data =
[[126 131 130 125 128 125 126 134 129 127 135]
 [131 128 132 129 128 127 126 126 128 127 121]
 [129 128 118 129 130 129 130 122 126 129 128]
 [130 127 135 131 128 130 128 126 137 122 131]
 [127 127 125 129 129 128 130 130 124 128 126]
 [132 128 131 128 127 130 129 130 135 126 132]
 [122 129 127 127 129 131 131 126 127 134 123]
 [130 127 106 126 126 126 128 129 131 126 123]
 [126 128 129 130 127 126 126 128 122 129 123]
 [130 127 139 127 130 128 128 126 128 128 118]]
Indices start at 1.
(1, 1) => 126
(6, 11) => 132
(4, 1) => 130
(2, 1) => 131
(5, 8) => 130
(4, 2) => 127
(9, 7) => 126
(10, 9) => 128
(6, 6) => 130
(6, 10) => 126
(7, 1) => 122
(8, 4) => 126
(3, 5) => 130
(1, 3) => 130
(2, 7) => 126
(3, 10) => 129
(6, 7) => 129
(8, 8) => 129
(2, 4) => 129
(6, 2) => 128
(2, 11) => 121
(10, 5) => 130
(7, 4) => 127
(3, 3) => 118
(5, 10) => 128
(2, 6) => 127
(1, 10) => 127
(8, 3) => 106
(2, 9) => 128
(10, 8) => 126
(10, 10) => 128
(4, 7) => 128
(5, 4) => 129
(7, 5) => 129
(5, 3) => 125
(1, 5) => 128
(10, 4) => 127

grid =
[[129 128 129 125]
 [128 127 133 135]
 [129 126 117 115]
 [128 129 108 135]
 [127 130 134 100]
 [128 127 130 116]
 [129 129 134 130]
 [129 124 121 120]
 [128 129 124 134]
 [128 128 125 143]]
Rows and columns are counted from 1.
(1, 1): 129
(9, 4): 134
(5, 4): 100
(8, 1): 129
(1, 3): 129
(2, 1): 128
(8, 2): 124
(9, 3): 124
(7, 4): 130
(8, 4): 120
(10, 1): 128
(8, 3): 121
(10, 3): 125
(1, 2): 128
(7, 1): 129

arr =
[[140 127 129 127 124 115 121 118 127]
 [128 130 132 126 126 130 135 132 130]
 [118 125 137 126 123 143 129 136 131]
 [135 126 127 131 132 130 128 128 135]
 [132 129 125 129 121 151 127 136 131]
 [133 131 127 128 127 122 135 124 128]
 [124 123 128 127 123 106 117 122 128]
 [126 128 123 128 124 129 137 130 126]
 [116 125 137 129 129 129 125 123 127]
 [133 130 114 130 133 125 132 133 127]
 [123 127 120 125 131 140 125 130 130]
 [132 134 142 128 129 132 124 124 131]
 [132 124 126 128 127 134 139 139 130]
 [121 131 125 128 129 134 126 137 132]]
Rows and columns are counted from 1.
row 1 col 1 -> 140
row 7 col 1 -> 124
row 14 col 3 -> 125
row 1 col 3 -> 129
row 3 col 6 -> 143
row 5 col 8 -> 136
row 10 col 4 -> 130
row 9 col 3 -> 137
row 2 col 8 -> 132
row 5 col 7 -> 127
row 8 col 8 -> 130
row 4 col 7 -> 128
row 9 col 5 -> 129
row 4 col 2 -> 126
row 7 col 5 -> 123
row 13 col 1 -> 132
row 3 col 4 -> 126
row 4 col 4 -> 131
row 3 col 3 -> 137
row 10 col 1 -> 133
row 12 col 7 -> 124
row 11 col 5 -> 131
row 12 col 3 -> 142
row 13 col 3 -> 126
row 5 col 3 -> 125
row 7 col 2 -> 123
row 5 col 1 -> 132
row 1 col 7 -> 121
row 11 col 9 -> 130
row 3 col 2 -> 125
row 3 col 1 -> 118
row 2 col 6 -> 130
row 5 col 4 -> 129
row 4 col 1 -> 135
row 10 col 9 -> 127
row 8 col 4 -> 128

m =
[[121 145 123 114 134 114]
 [110 138 149 150 135 114]
 [112 130 128 128 130 117]]
Rows and columns are counted from 1.
row 1 col 1 => 121
row 1 col 3 => 123
row 3 col 4 => 128
row 1 col 5 => 134
row 3 col 3 => 128
row 2 col 5 => 135

W =
[[139 136 111 148 123 135 136 116 142 109 135 134 118 136]
 [112 112 108 140 146 136 127 149 115 135 126 135 122 145]
 [109 123 132 110 118 115 137 119 141 142 134 129 117 121]
 [127 144 107 129 107 134 136 140 118 125 127 121 128 137]
 [125 137 147 114 143 109 134 136 115 118 141 126 107 148]
 [136 126 123 118 112 137 119 113 121 111 114 129 124 138]
 [126 126 118 113 143 107 140 140 108 124 137 115 142 118]
 [131 132 119 138 141 110 107 128 142 113 115 126 144 122]
 [117 111 125 114 111 142 127 114 110 127 142 135 131 129]
 [129 109 139 132 133 115 120 131 114 107 133 148 138 141]
 [145 110 109 117 134 108 139 140 110 144 124 137 141 149]
 [132 139 135 129 114 127 122 117 129 124 123 111 138 121]
 [144 115 111 129 117 107 124 143 126 139 139 121 141 122]
 [149 143 124 145 120 120 143 149 122 119 140 130 149 142]]
Rows and columns are counted from 1.
(1, 1)	139
(6, 8)	113
(3, 9)	141
(3, 4)	110
(4, 1)	127
(13, 12)	121
(9, 2)	111
(6, 6)	137
(2, 5)	146
(9, 4)	114
(13, 7)	124
(2, 13)	122
(9, 1)	117
(1, 5)	123
(14, 8)	149
(9, 6)	142
(1, 12)	134
(2, 8)	149
(2, 3)	108
(10, 7)	120
(6, 5)	112
(5, 3)	147
(5, 11)	141
(11, 10)	144
(13, 6)	107
(5, 4)	114
(5, 5)	143
(5, 12)	126
(13, 3)	111
(13, 8)	143
(14, 4)	145
(11, 5)	134
(8, 5)	141
(8, 3)	119
(8, 8)	128

B =
[[138 120 120 154 114]
 [108 112 119 132 108]
 [146 130 123 121 144]
 [113 122 118 130 110]
 [121 112 120 139 110]
 [122 122 118 142 116]
 [126 130 115 124 113]
 [123 128 148 146 120]
 [127 135 131 126 130]
 [119 106 131 137 124]
 [129 138 138 135 140]
 [128 126 124 128 133]
 [121 135 131 143 126]
 [142 136 131 135 135]]
Rows and columns are counted from 1.
(1, 1)	138
(10, 3)	131
(14, 3)	131
(5, 1)	121
(13, 2)	135
(2, 4)	132
(14, 4)	135
(8, 2)	128
(9, 2)	135
(5, 5)	110
(12, 1)	128
(5, 2)	112
(10, 2)	106
(13, 5)	126
(13, 4)	143
(11, 1)	129
(6, 5)	116
(6, 4)	142
(11, 3)	138
(5, 3)	120
(7, 1)	126
(8, 4)	146
(11, 2)	138
(1, 4)	154
(14, 2)	136
(6, 3)	118
(6, 2)	122
(4, 1)	113
(8, 3)	148

X =
[[109 149 132 120 121]
 [126 153 112 128 127]
 [119 115 144 108 117]
 [140 126 140 118 127]
 [118 133 146 122 118]
 [129 152 138 118 110]
 [100 103 106 130 138]]
Indices start at 1.
(1, 1) => 109
(1, 4) => 120
(7, 1) => 100
(3, 5) => 117
(6, 3) => 138
(5, 1) => 118
(7, 4) => 130
(4, 3) => 140
(2, 3) => 112
(6, 4) => 118
(2, 4) => 128
(7, 5) => 138
